Each row below holds a small network's activations on one input, seen along a few directions.
Each table varies a few parts of the input and shows all the possible inputs, shuffled.
Descriptions start from the smaller parts, as in this example, which fits no table here: one of 2 separate values, together with either a single point or one of 11 places along a line or (one of 6 places along a line, together with one of 8 places around a ring).
Shared parts are said once, and a part with two or three values counts as separate values.
(in the rows, 128 means zero)

Other details of the inputs vary at random and push rows far along three fixed directions, the same in every table; ignore that.

Table:
r1: [116 137 108  33 112  91 155 100 122 118 192 124 140]
r2: [218 123  82 228 111 157 127 165  69 158 137 121 121]
r3: [ 77 126 137 182 143 120 114 130 100  80  95 161 160]
r4: [ 67 118 179 157 143  73 118 108 172  98 119 154 146]
r5: [127 133  66 157 128 155 141 100 144  45  86 114 144]
r6: [100 120 109  94 130 128 173  92 191  62 126 102 139]
r7: [ 54 121 143 184 131 108 133 122 161  81 110 143 158]
r8: [136 121  88 164  85 145 155 120 151 103 155  92 164]
r9: [ 90 108 156 198 131 104 123  84 178  71 115 141 157]
r10: [ 89 133 139  43 127 120 151 111 160 147 154 123 118]
r11: [132 109 163  62 107  67 107 155 135 214 208 132 122]
r12: [165 142  95  45  90 173 136 174 150 175 113  80  84]
r13: [134 136  97 167 115 149 150  73 182  96 104  78 140]
r14: [126 175 130  43 186  60 142 123 168 118 131 141  90]
r15: [ 70 127 162 125 138 127 128  72  83  99 149 156 159]
r16: [198 142  90 196 157 152 114 165 111 129  86 121 105]
r17: [ 92  92 191 165 130 140  68 207  86 207 134 193 139]
r18: [206 170  74 112 122 165 151 105 127 110 104  86  87]
r19: [179  97 119 192 111 165 112 177 124 159  88 109 132]
r20: [145 136 141  74 176  96 135 120 124 132 150 142  93]
r21: [181 124  74  45 120 155 147 178 115 153  97 107  99]
r22: [148 134 141  97  97 173  99 156  64 170 123 146 127]
r23: [ 92 115 207 173 114 128  86 109  94 165 147 139 137]
r24: [131 133 179 137 165 119 109 125  63 183 151 167 110]
Each input here is: one of 4 places along a line, together with either a single point or one of 5 places along a line.
Q: Changing only the place on the line of 4 turns r12 into r23. The same change can be made to r17. Which row results?
A: r9
Q: Start at r24 and move only the place on the line of 4, one step at a time. The first step leads to r15. Which rows follow, in order?
A: r10, r13
Q: Which other rows does r14 become when the place on the line of 5 takes its other values? List them by row number.
A: r16, r18, r20, r24

Table:
r25: [170 136 100 126 118 149 125 162 135 151  94 114 107]
r26: [141 147  98  96 132 111 146 118 156 105 117 116 114]
r27: [172 123  97 220 115 172 129 134 122 116  96 103 137]
r28: [100 121 168 210 150 117 117  91  96  96 151 152 155]
r29: [ 96 127 136  89 136 113 140 107 163 104 126 125 126]
r30: [190 128  86 203 124 162 127 153 103 129 100 114 129]
r31: [156 130 118  41 129 132 120 192 135 194 108 131  88]
r32: [179 131  81  98 119 158 129 189 136 159  86 113 100]
r33: [112 142 149  24 142  97 131 121 114 156 165 142 102]
r34: [148 140 104 114 129 127 136 133 146 122 111 117 112]
r35: [ 79 106 183 109 132 102 101 157 112 169 154 169 141]
r36: [ 92 115 156 182 119 132 118 103  98 116 153 142 164]
r37: [117 133 120 145 121 144 143  85 133  87 127 110 141]
r38: [117 138 114  87 122 107 148 101 177 102 130 110 122]
r39: [175 130  74 172  94 183 139 135 123 115  99  90 136]
r40: [105 138 130 104 133 106 144  90 170  93 128 116 125]
r41: [122 137  87 139 112 123 158  91 186  67 116  92 142]
r42: [136 124 160 113 128 142 101 162  71 192 139 150 118]
r43: [105 135 120  81 145 104 143 114 153 100 128 134 123]
r44: [ 94 104 175 221 130 121 107 113  98 122 159 154 169]
r45: [ 92 124 135  95 132 109 140 106 164 100 133 127 135]
r46: [140 118 167 152 141 130  99 159  83 182 142 155 122]
r47: [ 95 122 160 128 139  98 131  91 138 111 167 138 140]
r48: [138 124 152 122 132 136  99 165  59 183 144 159 123]
Q: Describe the family of inputs behind these rows.
A: one of 4 places along a line, together with one of 6 places along a line
Q: Changing only the place on the line of 6 turns r38 into r26. The same change can be made to r47. Which row results?
A: r30
Q: Which other rows does r33 become when the place on the line of 6 takes its other values? List them by row number.
A: r36, r37, r39, r42, r48
Q: Start at r37 and move only the place on the line of 4, one step at a time. The first step leads to r27. Which rows follow, in order?
A: r40, r29
